-27    6    5  -12    2
-58   -1  -38    7   -7
-70   15   12  -30    5
==> 15

-51  -74  -64   25 ==> -74

 66  -24   -5   -1   18   -2  -46
 34  -54  -38    4   27  -28  -31
==> -54

-27  -38  -32   56   65
-14  -13  -11   20   65
  8   15   12  -21   65
==> 15

-47  -22  -26    5  -29  -71  -14 ==> -22

-74   -8   26   28   32   -5 ==> -8

 37   44   35  -53 ==> 44

-41  -17   56   38   25    1 ==> -17

 75   32   -4   -2   55
 -2  -33  -39   70  -41
==> -33

-48   57  -26   14   22   29 ==> 57
---
-13  -24   33   12  -15  -53  -27 -> -27, -13

-29   20  -38  -42   63   44   -5
  3   -1    7   14   26   31   19
-> -5, 3

-18    0  -19   -2   66
 22    1  -38   -1  -48
-> 66, 22

 63   -1   45  -17 -> -17, 63

  6   33  -40   -1   12  -22   -3
  3  -63   10   -6    9   17   18
-> -3, 3

 60  -24  -10   16  -20    4
-13  -10   -5   -3   17   23
-17  -12   12  -13   -5   -8
-> 4, -17

 63   21   17   40  -70
 37    5  -14   18  -25
  5   18   -1    1    8
-> -70, 5

 45  -47   60   28 -> 28, 45
---
[ 0.01  0.10 -0.17 -0.06  0.17  0.13] → 0.13, 0.01

[-14.078  13.406   5.664  -1.658  11.722   0.398] → 0.398, -14.078

[ 0.427  0.525 -1.300  0.126  1.124  0.058  0.316] → 0.316, 0.427

[[ 16.207 -11.603 -17.576  -6.705]
 [  9.939   9.412  -7.896   4.165]] → -6.705, 9.939

[-0.57 -0.39  1.71 -1.51 -0.31  1.06] → 1.06, -0.57

[ 1.156  0.742 -0.013  0.481 -1.831] → -1.831, 1.156

[[-0.145 -0.052  0.077 -0.097 -0.067]
 [-0.032 -0.032 -0.025 -0.027 -0.021]
 [ 0.124 -0.064 -0.022  0.078  0.047]] → -0.067, 0.124

[[ -3.3   8.4  17.8   7.7  11.9]
 [ -0.6  14.4   5.9 -13.1   0.3]] → 11.9, -0.6

[-0.023 -0.129 -0.055 -0.114  0.158] → 0.158, -0.023

[[ -80.0  184.6  -26.0  -47.5 -181.6  -29.9]
 [ -31.4  -53.0 -121.0  -35.3 -141.4  111.2]
 [ -74.5 -130.0  -51.7 -110.4   67.3  112.6]] → -29.9, -74.5
---
-0.12	-0.14	-0.19	0.18	0.14	0.04	-0.13 ==> -0.14
2.637	14.094	6.526	7.577	-10.044 ==> 14.094
-1.4	1.5	0.5	-1.4	0.6	-0.6	-1.1 ==> 1.5
1.9	-0.1	-1.8	-0.7	-0.2	-0.1 ==> -0.1
-76.740	26.464	105.763	-37.520	-130.850	-73.275	-4.194 ==> 26.464
-35.1	136.0	-118.8	-95.0	16.3 ==> 136.0
---
((-4, 1, -7, -2, 22, 18, -3), (-23, 58, 2, -20, -20, -23, -23), (32, -31, -2, 27, 10, 25, 26)) → -2
(5, -42, -14, 12, 63) → 5
((4, -25, 39, -57, 10), (-24, -7, -27, 38, -4)) → -24
(18, 3, 1, 71, 12) → 18
((67, 64, -71, -28, 0, 72, -72), (41, 31, -49, 6, 13, 35, -7)) → -49
(29, 57, -21, -42, 48, 14, 34) → -21
((14, -31, 4, 34, 11, 24), (13, -24, 19, 15, 12, 12), (58, 29, -9, -18, -3, 37)) → 29
(-48, -1, 12, -58, -18, 31, -6) → 12
(-10, -6, -54, -18, 27) → -10
---
[11, -63, 21, 19, 73, -19] value 73, 21
[11, -64, -37, 54, 37, -5] value 54, 37
[17, -1, 1, -21, 72, -69] value 72, 17
[54, -64, 68, 2, -48] value 68, 54
[57, 64, 51, 59, 46] value 64, 59
[-23, 63, -8, -13, -8, 46, 14] value 63, 46
[42, -12, 31, -43, -69] value 42, 31
[-20, -43, 66, -8] value 66, -8
[[2, 34, -30, -14, -51], [-4, 36, -15, -27, -75], [1, -34, -11, -13, 53]] value 53, 36
[58, 66, 69, -37] value 69, 66
---
(148.653, -29.532, 76.546, -148.875, 172.499) ==> -148.875
(-0.122, 0.030, -0.011, 0.050, -0.128, 0.129, 0.122) ==> 0.129
(108.56, 23.60, -135.46, 127.97, 186.20, 11.98) ==> 186.20
(-1.51, 1.78, 0.90, 1.53, 1.03, -0.85, 0.26) ==> -0.85
(0.151, 0.021, -0.177, -0.062, 0.114) ==> -0.062
(7.348, -0.421, -12.242, 13.050) ==> -12.242
(1.2, -0.2, 1.5, -1.5) ==> 1.5
(-14.4, -13.3, 16.0, 6.6) ==> 16.0
---
6, 53, -52, 38, 12
-3, 59, -66, 47, 10
-1, 60, -58, 47, 23
-> 60

0, -16, 2, -28, -2, 53
5, -17, -11, -29, -10, 52
13, -13, -30, -22, -21, 32
-> -13

26, -65, -23, 66, 19, -68, -16
7, -44, -66, -42, 10, 56, 63
51, 17, -31, -55, -35, 12, 49
-> 17

13, -4, -30, 2, 4
21, -53, -55, 28, -20
19, -32, -41, 17, 2
-> -32

63, 70, 8, 60, -66, 44, 22
27, 41, -5, 31, -34, 29, 5
41, 50, 1, 41, -45, 33, 12
-> 50

-4, 46, 21, -19, -1, 35, -21
24, 55, 4, -2, -25, 43, -54
-9, 66, 32, -31, -4, 45, -27
-> 66

-1, 36, -4, -40, 48, 55
-52, -8, 3, 1, -8, -53
1, 32, 1, -39, 52, 44
-> 32
